A small network was shown many inputs. Here are its activations along a few directions, one row for each input.
In each table, some parts of the input vary, and every possible input appears once, in random order.
Descriptions start from the smaller parts, as in this example, which fits no table here: values(3) and (point or line(11) or (line(4) and ring(8))).
Shared parts are said once, and a part with two or three values counts as separate values.
In the rows, 128 means zero.

A family of inputs:
x1: [110 122 125 120 162 126 119 115 112 156 149 123 139]
x2: [123 144 111 132 101 147 154 118 128  83 117 137 127]
x3: [120 112 147 124 166  97 126 141 120 143 164 145  81]
x4: [135 153 134 136 130 139 166 155 104  96 107 139 151]
x5: [135 157 113 154 125 166 149 129 114  94 116 133 130]
x6: [157 132 117 136 131 147 142 106 114 134 110 142 135]
x7: [119 115 103  93 132 143 117 111 145 159 128 133 118]
x8: [128 125 114 113 151 152 129 122 133 169 135 129 116]
x9: [102 112 112 100 143 117 108 104 124 145 142 125 141]
x10: [128 144 122 114 112 129 155 143 117  85 101 142 153]
x11: [149 123 105 116 113 137 131  94 128 123 104 144 137]
x12: [112 100 136 103 147  88 115 130 133 132 158 146  84]
x13: [146 125 223 224  52  75  53 196 194 145 133  25 151]
- What do these inputs look like to the network? => point or (values(2) and line(6))

A family of inputs:
x14: [115  94  74  32 129 117 145  52 117 142 110 175 155]
x15: [193 191 129 201 106 234 157 134 152 139  75  91 162]
x16: [158 159 149 175  94 107 163 181  87  19  94 156 130]
x17: [132 115 202 161 200  89  84 212 108 171 184 116  83]
x18: [114 102  80  63 179  89 127  92  83  64 125 221  80]
x19: [105 165 135 164  73 147 172 167 118  37 108 112 157]
x20: [139 101  45  60 110 167 111  43 153 154  95 180  97]
x21: [ 72 115 170 137 126  67  80 169 162 147 188  83 102]
x22: [118  88 172 136 108  57  82 128 159 197 158  70 153]
x23: [166 184 145 175 119 178 193 151 110 134  87  88 217]
x24: [ 67 113  69  45 152 124 145  79 116  84 145 180 103]
x25: [156 108 165 186 140 159  76 128 172 247 167  64  97]
- Changing only one part turns x24 into x14. The same change can be made to x21. Which row results? => x22
- What do these inputs look like to the network? => values(3) and line(4)
- Which other rows does x16 become when the values(3) part takes its other values? List them by row number. => x17, x18

A family of inputs:
x26: [ 49  93 125  96 127  76  85 148 142 168 158  87 156]
x27: [161  70  77  75 142 145  96  50 119 138 117 203  83]
x28: [133 174 105 159  91 196 178  67 129 138  90 140 166]
x29: [ 99 145 164 122 107 148 165 169 142  53 122 138 109]
x30: [ 44  98 128  68 142 108 126  99 150 140 185 101 138]
x31: [163 129 102 142 118 203 178  58  95 130  64 159 190]
x32: [134 155 133 192  66 183 114 141 142 151  89  73 183]
x33: [165 111  97  79 222 165 148 120  73 198 133 171 108]
x34: [151 125 230 158  79  67 127 183 142  91 116 137 134]
x35: [190 135 163 157  59  73 119 155 154 115 106  74 169]
x36: [115 195  95 142 186 125 140 145  81  77 141 157 112]
x37: [127 113  78  97 122 137  98  58 156 145 137 181  59]
x38: [157 152 181 195 163  61  89 188 121  97 157 108 141]
x39: [101 121 181 158  73 117 138 195 126  80 114 138 114]
x40: [112  87 158 167 157 136 121 157 125 216 169 108  77]
x41: [119  96 107 108 119 153  78  82 185 130 155 127  57]
x42: [145 152  92 124 212 132 141 136  44  70 114 173 132]
x43: [172  97 156 130 112  71  29 114 186 170 120 101  89]
x44: [124  93 106 132 103 120  37 129 173 159 126 110  72]
x45: [124 132 118 114 186 155 166 105 105 205 167 163  72]
x46: [ 95  95 173  95 137  26  78 135 157 178 155  83 176]
x47: [105 163 135 113 114 130 185 143 115  68  99 188 109]
x48: [135 109 133 168  36 122 147 145 135 102 118  87 133]
x49: [109 178 122 153 181 143 121 171 110  61 165 108 114]
x50: [142 137 112  85 153 140 168 160  87  61  63 197 148]
x51: [134 133 115 132  69 153 174 119 153  74 130  92 132]
x52: [103 131 155 203 137 108 114 175  93  85 167 116 103]
x53: [170 105  81 106 103 142 195  86  93  81  82 160 154]
x54: [181 158 182 194  76 133 107 128 159 163  87  71 203]
x55: [122 133 124 116 197 173 129 155 144 191 176 105  91]
x56: [ 95  95  83  20 175 104 127  88  83 149 135 164 176]
x57: [134 178 116 156  99 215 139 116 160 124 103  79 182]
x58: [ 62 138  84  42 155  97 128  96 123 157 157 144 153]
x59: [147 168  65 113  92 137 178 119 134  91  98 134 149]
x60: [159  88 205 168 168  86 116 145 142 226 166 104  95]
- What do these inputs look like to the network? => line(5) and (values(3) or line(4))
- Which other rows does x43 become when the values(3) part takes its other values? List them by row number. => x46, x60
- Which other rows agree with x33 in the line(5) part? List them by row number. => x27, x31, x42, x50, x53, x56
